Each row below holds a small network's activations on one input, seen along a few directions.
Each table varies a few parts of the input and shows all the possible inputs, shuffled.
Descriptions start from the smaller parts, as in this example, which fits no table here: one of 4 places along a line, together with either a single point or (one of 2 separate values, together with one of 5 places around a ring) or one of 11 places around a ring.
Shared parts are said once, and a part with two or three values counts as separate values.

Table:
row 1: [ 27  -1  41 -28 -29 -74  36 -36 -16  20   9  23  -9 -16  42   6]
row 2: [ 31   6  63 -16   7 -80  13 -32  -2  45  17   7 -24 -14  20  -4]
row 3: [ 36  -9   4 -10   7  35 -48  26  38  26 -23  -3  18  23 -59 -11]
row 4: [-17  23   7  25  -1  61  11  -1 -36 -56  33   1  13  -4  15  29]
row 5: [ 12  -3 -20  18 -45  34 -11  26  28   7 -14 -32  64  24 -25 -12]
row 6: [-34   7  -7  24   9  52  15  -5 -36 -60   9   6  21 -17  -5  38]
row 7: [ -4 -14  -4  10  20  51   2 -10 -31 -46  13  26 -13   3  16  35]
row 8: [  6 -16   8   1   3  40 -41  23  58  34 -19  -2  10  35 -51 -10]
row 9: [-12  12 -44 -19   6 -95  37   1 -17  36  -1  -6 -54 -38  40 -50]
row 10: [ 26  22  40 -36  11 -80   0 -46   3  38   5  21 -26  -1  27   8]
row 11: [ -7  -1  30  27  48  49 -14  -2  -8 -28  16  20 -40   9  -9  23]
row 12: [ -9 -14 -34  12 -32  22  -8  29  33   4 -27 -25  75  23 -44   0]
row 13: [-20 -23 -75  -5  -6  18 -27  67  30  11 -25 -37 -16  -9 -40 -67]
row 14: [-50  -3 -63   5  35  35  -2  28 -28 -54   0 -12 -73 -27  11 -23]
row 15: [-20  13   9 -11 -19 -88  32 -46 -24  26   1   1  37  -6  44   8]
row 16: [ 23 -32  -1 -11 -40  37 -19  31  32   3 -21  -8  27  23 -39   2]
row 17: [  1   3  18   6  59  52 -24 -11  -9 -34   8  20 -37  11  -1  32]
row 18: [ 12  27  27   5 -33 -69  47 -42 -14  29  18   0  28 -19  57  -4]
Changing only one part turns row 5 into row 4. The same change can be made to row 16. Which row results?
> row 7
What do these inputs look like to the network?
> one of 3 separate values, together with either a single point or one of 5 places along a line
Which other rows does row 17 become when the choice among 3 separate values takes its other values? List them by row number.
> row 3, row 10
Which other rows agree with row 1 in the choice among 3 separate values? List them by row number.
> row 2, row 9, row 10, row 15, row 18

Table:
row 19: [  9   3  25   0  17  -8   8 -23 -11  -7   4  22   3   1  17  24]
row 20: [ -2 -10 -31  -5 -21  11 -15  29  25   9 -20 -16  26  14 -27 -15]
row 21: [-20  -1 -39  17  34  65  -9  29 -25 -55   0  -8 -37  -8 -15  -1]
row 22: [ -4   2  25   2   4  -9  13 -21 -11 -12   5  12  10   4  19  25]
row 23: [  1   6  19   4   5 -11  10 -22 -14 -16   9  16  12   2  16  21]
row 24: [  0 -15 -21 -12 -13  17 -21  23  24  19 -18  -7  16  18 -36 -17]
row 25: [ -1  10   9 -11 -11 -66  28 -23 -10  24   9  -1 -16 -21  37 -14]
row 26: [  8   0  13   6   2  30 -15   8   5   1   5   3   7  10 -14   7]
row 27: [  5   5   9  12 -11  28  -9   6   2 -11   0  -4  17   6 -15   7]
row 28: [ 10   8  11 -13   5 -67  22 -25  -3  26  11  -4 -23 -20  35 -16]
row 29: [ -1  10   8  -8  -4 -69  24 -22  -8  22   9 -13 -13 -22  37 -13]
row 30: [ 11   9  10 -12   6 -70  21 -22  -6  25  12  -2 -24 -20  32 -15]
row 31: [-24  -1 -42  22  32  60  -5  26 -23 -51   7  -5 -38 -16 -16  -2]
row 32: [  3   8   6   8 -14  32  -8   6   5  -8   2  -4  14  14 -11   8]
row 33: [  7   9   3  -6  -4 -69  28 -21  -9  24   9  -7 -12 -25  42 -12]
row 34: [ 12   8  11 -16   5 -64  21 -21  -6  28  10  -6 -23 -16  34 -12]
row 35: [  8   1  16  10   0  30 -16   4   4  -2   1   2   6   8 -21   4]
row 36: [  1 -15 -19  -7 -12  16 -20  25  30  20 -22  -7  15  15 -33 -16]
row 37: [  0  -2  30  -4  16  -8   4 -21  -7  -4   7  23   2   5  17  21]
row 38: [  9   6   5  14  -9  28  -6   8   1  -9   2  -4  18   6 -15   9]
row 39: [  6   0  14   3  -1  33 -13   4   5   2   4   0   6  14 -13   7]
row 40: [  4 -14 -24  -7 -12  14 -18  24  27  21 -19  -4  16  14 -33 -17]
row 41: [ -5 -12 -28  -7 -26  15 -16  24  23  12 -20 -12  25  14 -27 -17]
row 42: [  2  -3  30  -4  10  -4   5 -25 -11  -2   7  26   1   5  19  21]
row 43: [ -4   6  23   0  -2  -7  10 -25 -14 -13   5  20   7   3  18  23]
row 44: [-11 -11 -25  -7 -22  12 -19  27  28  12 -21 -14  23  15 -31 -12]
row 45: [-23  -7 -39  20  30  61  -8  25 -22 -53   0  -6 -38 -20 -16   1]
What do these inputs look like to the network?
> one of 3 separate values, together with either a single point or (one of 2 separate values, together with one of 4 places along a line)
Changing only the choice among 3 separate values turns row 28 into row 34. The same change can be made to row 35. Which row results?
> row 39
Which other rows does row 32 become when the place on the line of 4 takes its other values? List them by row number.
> row 25, row 41, row 43

Table:
row 46: [-20  -1 -42  27  26  42   3   9 -30 -59  15  -1 -34 -23  19   1]
row 47: [ -6 -11   6  18  22  64  -4 -23 -34 -62  10  22  15  10   7  46]
row 48: [-13 -18 -35  10   1  50 -26  50  17 -15  -9 -18  -7  11 -61 -10]
row 49: [ 21   6  39 -18 -31 -63  24 -43   6  31   4  11  47   4  28  28]
row 50: [-10  14  20   9  28 -39  30 -29 -30  -9  20  19 -49 -31  34   3]
row 51: [ 11  -1  23  12  -2  88 -44  20  15 -19  -5  -1  42  39 -53  16]
row 52: [ -8  -6 -39   2  11  55 -31  52  19 -13 -19  -7  -8  13 -62  -6]
row 53: [-16 -10 -29  18  18  45   4  22 -33 -49  14   0 -47 -17  12  10]
row 54: [ -4 -13 -22  -1  42  44  -6  16 -28 -47   9  25 -46  -5  -2   7]
row 55: [ 42   4  66 -15 -14 -52  10 -42   5  47   7   4  31  23  29  15]
row 56: [ -9  -7  -2   9  -7  76 -33  20  11 -30 -16  -4  64  27 -47  24]
row 57: [ 11  -6  33  24  20  75 -16  -9 -29 -46  24  33  -5  21  -2  43]
row 58: [  5 -13 -22 -29 -17 -21 -17  25  41  49 -33  -7   9  23 -36 -37]
row 59: [ -7 -11 -21  19  32  51   4  17 -25 -49  12  15 -49 -24  -7  11]
row 60: [-21  -1 -54  17  -7  45 -27  44   4 -27  -7 -29  12   6 -39 -22]
row 61: [ -8  14  17  -3  46 -41  17 -31 -23  -6  12  24 -48 -24  40   0]
row 62: [ 25  -5  30  -7 -36  13 -28  -9  44  47 -21  -5  45  53 -29  -1]
row 63: [-12  -3 -44   4 -13  56 -25  49   3 -22 -14 -33  -2   0 -51 -14]
row 64: [ 21  -1  10 -13 -12 -82  25 -12  10  50   8  -3 -13 -22  23 -13]
row 65: [ -8  16  48   6  19 -17  23 -61 -30 -22  20  27  17 -10  45  39]
row 66: [ 13   6   2 -24 -28 -79  31  -7  -1  47   4 -15  -7 -25  35 -16]
row 67: [ -5 -10 -29 -23 -45 -16  -3  34  39  45 -30 -29  12  14 -22 -35]
row 68: [  5 -14 -24 -13 -24 -19 -18  14  48  44 -29 -15   6  10 -35 -38]
row 69: [ 10  22  71  15  26  -4  10 -60 -23  -7  30  28  -7   3  40  36]
row 70: [-24  27   4  11  19 -40  37 -27 -30 -22  27   4 -32 -40  56  -7]
row 71: [-18  15  16   5  20 -40  30 -21 -34 -12  21   1 -43 -34  52  -2]
row 72: [ 10  12  -5  -6 -20 -90  32  -8   1  36   5 -17   4 -25  42 -23]
row 73: [-10  -1 -39 -14 -40 -26  -8  21  39  34 -19 -24  28   8 -17 -47]
row 74: [  2  -7  11 -11 -40   6 -11   1  39  34 -36  -3  73  32 -26   5]
row 75: [ 23   4  10 -30   8 -80  18 -12   9  55  -5   0  -7 -18  26 -15]
Changing only one part turns row 55 into row 69. The same change can be made to row 49. Which row results?
> row 65
What do these inputs look like to the network?
> one of 5 places around a ring, together with either one of 2 separate values or one of 4 places along a line
Which other rows does row 51 become when the choice among 2 separate values takes its other values? List them by row number.
> row 56
Which other rows does row 73 become when the place on the line of 4 takes its other values? List them by row number.
> row 58, row 67, row 68

Table:
row 76: [ -7 -33  27 -14  18 -17  -5 -28  -6 -19   2  28  -9  25  26   0]
row 77: [-15   2 -15  13  19 -13  12  -2 -18 -19  10  -3 -24 -22  22 -19]
row 78: [ 13 -25 -25 -16  -4 -31  -1   6   1  28  -1 -21  -2 -28   6 -17]
row 79: [ -9   9  28  -5 -10  18  18 -20 -21 -18  11  12   7  29  51   2]
row 80: [ -4 -17 -18  13  30  80 -41  22  -1 -51   2  10  21 -24 -81  16]
row 81: [ 14  14 -13   2 -30 -34  15   8   0  24  -3 -29   6 -24  -2  37]
row 82: [-15 -13 -30  -4   0  51 -47  35  30 -17 -20  -9  36  -5 -96  -2]
row 83: [ 21  41   5  -1  45   3   8  -6 -20   8   5   9 -31  -7   4  12]
row 84: [  1  31   1 -12   4 -20   3   4  18  39 -10   0 -15  -1 -14 -20]
row 85: [ 17  -8  22  22 -26 -22   4  -2  31  26  -5  10   1  50  22 -22]
row 86: [ 11 -14  17  -8 -42 -10  10  -9   9  21   0  -3  28  22  30   2]
row 87: [-26  13   1  11  -3  -7  24  -8 -23 -21  10  -4 -18 -16  33  10]
What do these inputs look like to the network?
> one of 2 separate values, together with either a single point or one of 5 places around a ring
Changing only the choice among 2 separate values turns row 84 into row 83. The same change can be made to row 85. Which row results?
> row 76
